A small network was shown many inputs. Here are its activations along a few directions, one row for each input.
In each table, some parts of the input vary, and every possible input appears once, in random order.
A made-up example of a description, with smaller parts first: ring(8) and (point or (values(2) and line(4)) or ring(11)).
Shared parts are said once, and a part with two or three values counts as separate values.

Other details of the inputs vary at random and push rows far along two fixed directions, the same in every table; ignore that.

A family of inputs:
r1: [-25 -48   9  35  25   1 -29  38 -24 -44 -22   8   8   3]
r2: [ 38  18  26  11  28 -20  40   1 -78  61 -18  10   1   5]
r3: [ 21  15 -32 -26 -19  -6  12 -29  55  32  13 -14 -11 -15]
r4: [ -6 -11   6  26  -9  23 -33  39 -55 -70  24  13  13 -28]
r5: [-18 -47 -19   6   9 -20 -14  23 -30 -50 -10   1  37  -1]
r6: [  5  29 -11   9  -4   7  -3 -43  41  58  -7  10 -34  -1]
r7: [ 11  19  -9   3 -13  15  16 -26  45  53   4  -2 -43  -4]
r8: [  6  35  -9  -1  -2  18  -3 -52  38  46  -4   6 -25   8]
r9: [ 33  28  11 -20  17 -30  39   4 -81  49 -19  -2  22   5]
r10: [ 37  30  28   2  29 -14  41  -9 -83  51 -17  -1   8  13]
r11: [-21 -23  37   5  11  -6  -7  42 -34 -54  -4  -3  27   6]
r12: [-23 -14   2  11 -18  27 -18   5  66 -29  16  -8 -24   6]
r13: [ 10  48  20 -24 -17   2  17 -40  31  48  12   0 -13   0]
r14: [ 24   1 -31 -13  22 -30  23 -19 -71  33 -23  -5  23   1]
r15: [-12 -32  15   5  -4 -23  -6  52 -27 -46  -4  -4  50  -4]
r16: [ 31  14  -4   1  28   4  42  -5 -75  36 -29 -12 -10  15]
r17: [-33 -19 -16  -7 -17   3 -33  -9  66 -30  16   9  -2  -1]
r18: [-11 -42 -10   6  12  -9   0  44 -25 -61  -9  -8  19   3]
r19: [  2  27 -29 -21 -11  -4  -1 -49  39  42   7   5 -14   0]
r20: [ 17  59 -13   3 -34  29 -17 -31  14  21  45  13 -26 -32]
r21: [  5  36 -15 -20  -6  13   0 -56  35  40  -3   6 -21   8]
r22: [-19 -51   7  34  16   6  -7  54 -22 -48 -13  -3   0   3]
r23: [-21 -13  32  18 -16   6 -25  16  67  -8  29  10 -13  -4]
r24: [-27  -2  17  -8 -31  -4 -22  14  66 -21  26   2   8  -4]
r25: [-17 -39   4   7  14   7  -2  41 -29 -69 -13  -9  11   9]
r26: [-29 -14   3  11  -8  25 -41  -9  64 -26   7   6 -14   7]
r27: [ 13  32  -2 -26 -32 -13   8 -21  45  49  15  -5  10 -12]
r28: [-26  -4  35   7 -18  13 -25   7  66 -21  30   2  -7   1]
r29: [-11 -22 -23  -7 -27  -2 -14   5  73 -35  19  -9   2 -12]
r30: [ 36  10 -21 -17  26 -19  42   0 -70  27 -24 -11   5   4]
r31: [ 34  18  -9 -16  27  -4  45  -9 -77  26 -30 -12  -5  12]
r32: [-25 -40   4   7  22   6 -23  24 -32 -63 -19   6  21  12]
Each input here is: values(2) and (point or (values(3) and line(5))).
Change only the values(3) part in r14. List by row number the other rows that result. -> r3, r27

A family of inputs:
r33: [ 31   7   5  10  31  -7  29   2 -84  34 -30  -2  -6  13]
r34: [  5  26  -2  -3 -18  17  -5 -20  25  15  18   2 -22  -8]
r35: [ -3   9  -1  -2  -4   4  -1 -26  38  26  -1   1 -21   9]
r36: [-15 -36  -9   1  14  -8  -2  29 -11 -43  -9  -5  23   0]
r37: [  0  23  27 -12 -23  -9   1  -9  39  27  21   3   3  -5]
r38: [  9  19   1   1  -1   7  -1 -10 -23   9   3   6  -6  -2]
r39: [  4  18 -13 -12 -22   4  -9 -25  29  10  17   2  -8  -8]
r40: [-12 -25  -4   7   0   1 -13  31 -14 -53   6  -2  18  -9]
r41: [-32 -42  -9   6  -2  -2 -27  37  11 -68   6   1  32 -11]
r42: [  4  23  26 -11 -23  -7   8  -2  41  27  23  -2   0  -4]
r43: [ 30  19   8  11  26  -2  20  -3 -91  27 -22   5   0   5]
r44: [-18 -34  -9   0  14  -9  -7  23 -12 -39 -10  -2  27   1]
r45: [ 31  17   8  13  25   0  24   2 -88  25 -20   0  -4   4]
r46: [  0  -5  -9  -7   9  -8   6 -10   1  10 -16  -4   2  10]
r47: [ -3  13   4   4  -7  12  -9 -22  38  22   6   7 -24   3]
r48: [  1   4 -12 -12  -8   1   6 -21  44  20  -3  -7 -15   7]
r49: [-30 -43 -10   6  -4  -1 -23  43  15 -72   9  -2  27 -13]
r50: [ -1   6  -1  -1  -7   8   3 -19  42  23   0  -2 -24   8]
Describe the family of inputs behind these rows. -> values(2) and (point or ring(8))
Change only the values(2) part in r47. List by row number the other rows that result. -> r33
Change only the ring(8) part in r41. List by row number the other rows that result. -> r35, r38, r39, r43, r44, r46, r47

A family of inputs:
r51: [-11   7   1  -4 -13   8 -13  -7  21 -19  20   5   9 -14]
r52: [-13   3  23   4  -4   6  -3   7  34  -3   9   2   6   0]
r53: [-24 -39  27  17  10  -6 -18  52 -33 -71   1  -1  35   7]
r54: [  5 -27   4   6  27 -21   7  26 -78 -26 -34  -3  23  14]
r55: [ -6  -2  -4  -8 -12  11   3   9  30 -19  14  -8  -7  -3]
r56: [  2   0   6  -2 -15   6   0  10  29 -16  18  -8  -5 -12]
r57: [-13  -1  21  10  -8   1 -11  12  33   7  11   7   6  -8]
r58: [ 21   0 -28  -4   0  -5  22 -16 -11  29 -14 -11 -13   4]
r59: [ -4 -41   1  15  47 -19  15  29 -67 -16 -35  -3  22  12]
r60: [ 12  21  12 -14  10  -2  25 -14 -11  37 -11  -2  -6  10]
r61: [-13   6  16  37   4  46 -25  -6  13 -11   7  13 -45   2]
r62: [-11 -12 -29  -3   1   6 -22 -12  28 -13   2   2   4  -4]
r63: [ 20  29  -8  -5  -6  -9   7 -18 -30  35   9  11   4 -12]
r64: [-13  -1 -20  -5  -6   6 -16  -8  26 -17   3   3   4  -8]
r65: [  0  -3   2   4 -19   1  -7  18  27  -6  24   2  -5 -16]
r66: [ 23  14 -20  -9  -3  -3  24 -13 -12  29 -11 -12 -14   2]
r67: [ -9 -19 -12  -1  -6  -3 -16 -10  32  -9  -4   2  -5   9]
r68: [ 22  23  10  -4 -12 -17   4 -15 -24  41   1   2  -4   1]
r69: [ 19  23   6 -19  -4  -8  16 -22 -21  29  -8  -4  -8  15]
r70: [-16   4  -7 -12  -8  12 -11  -7  23 -22  12   3   5  -9]
r71: [ 10  14  -2  -5  15 -10  22 -17  -8  39 -14   0  -8  11]
Describe the family of inputs behind these rows. -> point or (values(4) and line(5))
Change only the line(5) part in r67. List by row number the other rows that result. -> r53, r54, r68, r69
